These are the activations of a small neural network, seen along a few directions. Each row is one input.
Each table varies a few parts of the input and shows all the possible inputs, shuffled.
A made-up example of a description, with smaller parts first: values(3) and (point or line(11) or (line(4) and ring(8))).
Shared parts are said once, and a part with two or three values counts as separate values.
In the rows, 128 means zero.

Other details of the inputs vary at random and push rows far along two fixed directions, the same in every table; ignore that.

Rows:
row 1: [124 128 118  99  93  93 200 117 162 176  86]
row 2: [136 113 128  83 148 130  85 134 118  93 135]
row 3: [136  95 117 137 128 160  54 110 121  92 185]
row 4: [154 110 129  99 161 133  79 131 125 122 163]
row 5: [ 79 153 159  59 180 169 142 162 168 107  84]
row 6: [149 155 142 170  92 119 191 150 121 133 150]
row 7: [121 136 131 186  62  79 138  89 132 137 197]
row 8: [137 139 156  91 204 145 130 164  96 139  49]
row 9: [158 138  83 105 119  71 199 140 144 140 146]
row 10: [177 139  86  93 149  80 184 143 150 173 152]
row 11: [116 116 130 159 118 183  68 117  86 107 194]
row 12: [119 125 163  96 139 175 109 155 102 108  97]
row 13: [125 150 162 104 132 100  72 123 128 146 135]
row 14: [141 137 191 201 155 151  84 134  82  92 136]
row 15: [124 123 133  84 165 168  91 140  88 140 145]
row 16: [ 98 130  95 196  44 100 136  87 142 133 181]
row 17: [119 109 116 149 109 151  52 123 123  66 163]
row 18: [127 151  86  97 118 106 214 146 106 155 134]
row 19: [100 125 133  79 121 144  99 135 160 151  50]
row 20: [ 98 108 129 160  97 152  37  88 131 132 174]
row 21: [127 129 137  58 163 115  87 123 137 186 114]
row 22: [143 107 120  88 188 139 117 143 134 111  43]
row 23: [ 98 128 134  82 128 132  62 114 127 135 107]
row 24: [ 84 149 155  89 218 154 148 148 153 112  65]
row 25: [108 119 149 194 138 182  79 130  90  83 108]
row 26: [135 127 118 201 113 118 212 118  99 126 132]
row 27: [119 115 157  96 171 118 111 112 131 154  45]
row 28: [111 122 113  47 158 136  82 118 140 182  95]
row 29: [153 153 113 151 122 112 174 137 108 166 192]
row 30: [136 163  94 101 123  95 212 156 110 161 137]
row 31: [126 107 126 143 113 148  57 117 116  64 171]
row 32: [139 135 125 144 131  70 201 109 150 182  78]
row 33: [154 118 148  68 157 133 118 161 147 115  79]
row 34: [136 111  83  49 174 149  88 148 142 141 102]
row 35: [150 104 136  85 194 128 123 140 128 113  52]
row 36: [142 100 151 106 129 149 101 136 136  86 111]
row 37: [125 123 117 243  88 138 181 107  97 100 155]
row 38: [144 143 122 143 106  80 146 104 146 189 178]
row 39: [127 143  92 108 103 137 221 157 130 150  90]
row 40: [105 122 131 110 159 131 102 120 144 154  31]
row 41: [152 129 158 157 124 120  58 128 116  75 191]
row 42: [114 112 142  79 147 134  64 104 127 162 132]
row 43: [152  98  93 193  79 109 154  90 129 111 236]
row 44: [128 130 202 163  98 132  54 112 137 114 142]
row 45: [149 118  81 109 100 112 210 141 164 130  97]
row 46: [132 142 158  77 153 155 133 173 113 132  81]
row 47: [158 117 182 170 111 140  72 133 134  71 160]
row 48: [121 124 181 115 115 130  83 120 143 133 103]
row 49: [144 139 101 166 103 116 187 125 106 158 204]
row 50: [136 110 110  94 185 141 113 150 142 114  35]
row 51: [ 78 136 154 135 159 176  79 115 140  90 205]
row 52: [133 160 157 110 150 136  92 158  89 120 148]
row 53: [120 144  83 132  88 137 219 158 137 147  96]
row 54: [115 138  96 207  55 130 168 112  97 101 211]
row 55: [168 123 106 132 155  81 209 137 146 140  84]
row 56: [101 116 163 140 101 128  47  91 113 108 166]
row 57: [ 84 173  95  87 146 108 223 143 167 135 144]
row 58: [150 148 132 158 130  62 198 112 151 184  88]
row 59: [173 121 141 232 112  90 161 110 133  97 163]
row 60: [122 127  99 151 113  88 202  99 152 173  73]
row 61: [125  98 139 154 103 172  64 132 141  64 125]
row 62: [125 141  53 118 114 130 200 142 124 179 144]
row 63: [101 109 169 157  82 158  57  98 137 102 126]
row 64: [108 141  87 204  58 134 160 122 104 106 196]
Description of these inputs: line(4) and (point or (values(3) and line(5))).
- The inputs of row 64 and row 53 match in every part but the line(4) part. If row 16 is changed in the same way as row 64 into row 53, which row does it become? => row 19
- The inputs of row 47 and row 10 match in every part but the line(4) part. If row 36 is changed in the same way as row 47 into row 10, which row does it become? => row 43
- Change only the line(4) part in row 22. List by row number the other rows that result. => row 3, row 31, row 45
- Change only the line(4) part in row 50. List by row number the other rows that result. => row 17, row 34, row 61
- Start at row 52 and move only the line(5) part, one step at a time. The first step leads to row 30. Which rows follow, in order? => row 18, row 54, row 64

Rows:
row 65: [118 122 112 193  89 129 152 110 121  97 170]
row 66: [115 130 109 158 112 134 148 129 129 107 142]
row 67: [134 139 149 119 142 126 115 136 114 129 134]
row 68: [115 142 123 124 121 130 160 137 121 136 118]
row 69: [123 126 122  59 161 132 120 133 134 165  92]
row 70: [147 116 163 137 147 153  52 136 110  92 138]
row 71: [119 128 164 101 159 143  93 123 150 128  72]
row 72: [134 137 110 117 132 115 182 134 140 146 142]
row 73: [135 127 113  99 149 117 108 128 130 148 102]
row 74: [128 114 178 167 139 163  46 115 104  85 174]
row 75: [119 122 174 169 116 151  27 107 102 105 164]
row 76: [126 135 136 110 133  93 167 135 145 162  84]
row 77: [151 127 108 115 121 109 179 136 135 135 135]
row 78: [129 129 110  74 150 140 152 156 131 136  76]
row 79: [119 141 106 132  93 102 169 117 136 159 150]
row 80: [106 142 141  60 157 144  77 146 130 146  97]
row 81: [128 125 100 137  91 120 146 124 147 134 152]
row 82: [136 145 121 118 122 103 179 132 126 147 140]
row 83: [127 140 115  62 173 128 129 157 140 131  99]
row 84: [134 125 143 101 139 126 122 129 157 125  68]
row 85: [134 129  93  94 136 101 154 126 138 161 105]
row 86: [144 127 110 147 100 114 172 129 137 119 164]
row 87: [118 130 154  98 144 140  65 126 113 138 115]
row 88: [135 112 135 113 129 139  79 124 123 124 123]
row 89: [145 129  91 130 114 111 203 139 132 147 105]
row 90: [120 119 130  60 166 138  77 130 125 135  93]
row 91: [127 140 133 171  93 115 153 119 123 117 185]
row 92: [124 114 152 188 127 156  63 115 101  80 148]
row 93: [133 129  96 156 114 110 185 124 125 132 126]
row 94: [140 108 172 162 128 159  44 122 106  73 167]
row 95: [119 129 107  57 158 125 116 137 138 149  91]
row 96: [136 139 164 108 163 139  77 143 109 124 117]
row 97: [114 122 172 145 143 172  45 129 117  83 169]
row 98: [135 126 131 148 122 125 149 119 126 125 165]
row 99: [116 130 106 161  91 120 153 111 145 142 173]
row 100: [110 110 173 155 139 181  52 117  99  85 144]
row 101: [126 119 139 138 130 107 151 122 147 146 106]
row 102: [125 124 112 185  82 138 156 126 131 101 163]
row 103: [133 135  97 134 127 114 206 133 132 160 110]
row 104: [143 110 124 214  67 120 111  96 123 110 193]
row 105: [139 113 128 138 114 100 158 128 149 135 103]
row 106: [143 129 112 148 124 105 158 123 127 123 152]
row 107: [139 122 138 103 160 153  93 151 114 120  80]
row 108: [132 130 127  64 176 133  99 141 131 169  78]
row 109: [132 142 120 168 108 115 170 127 116 141 131]
row 110: [140 126 108 169 100 102 175 111 129 115 178]
row 111: [127 145 116 108 138 118 175 143 120 156  92]
row 112: [127 125 124  94 148 129 114 126 131 158 110]
row 113: [114 132 114  51 166 136  94 145 141 142  87]
row 114: [140 139  94 138 130 109 208 136 133 166 104]
row 115: [130 115 135  58 155 145  77 137 127 135  91]
row 116: [136 136 126  36 181 143 113 172 140 133  78]
row 117: [119 131 132 136 102 119 123 110 121 141 152]
row 118: [132 137 106 131 116  88 194 114 167 145  89]
row 119: [148 134 119 165 122 109 168 124 130 141 158]
row 120: [103 135 157 142 127 164  82 136 111  99 135]
row 121: [116 127 143 211  76 134 137 103 105 100 185]
row 122: [130 116 133 122 130 150 117 135 116 109 112]
row 123: [150 133 107 158 123  99 164 125 129 128 151]
row 124: [114 134 181 122 140 141  73 118 137 112  90]
row 125: [122 102 154 238  76 111 106  87 130  82 184]
row 126: [128 129  98 127 126 116 182 129 127 133 114]
row 127: [120 142  92 127 121 122 207 141 144 153 118]
row 128: [134 132 105 145 114 107 170 124 135 119 162]
row 129: [125 117 131  72 144 147  79 137 131 129 105]
row 130: [113 126 136 125 141 157 119 133 120 120 120]
row 131: [106 110 164 157 118 167  34 103 115  97 175]
row 132: [127 152 113 137 108 106 183 138 138 140 157]
- The inputs of row 123 and row 70 match in every part but one. If row 66 is changed in the same way as row 123 into row 70, which row does it become? => row 102
- What is each input in this table made of? => line(4) and (values(2) or (values(3) and line(5)))
- Change only the values(3) part in row 106. List by row number the other rows that result. => row 85, row 93
- Change only the line(5) part in row 78. List by row number the other rows that result. => row 89, row 102, row 107, row 122
- Change only the values(2) part in row 105. List by row number the other rows that result. => row 84
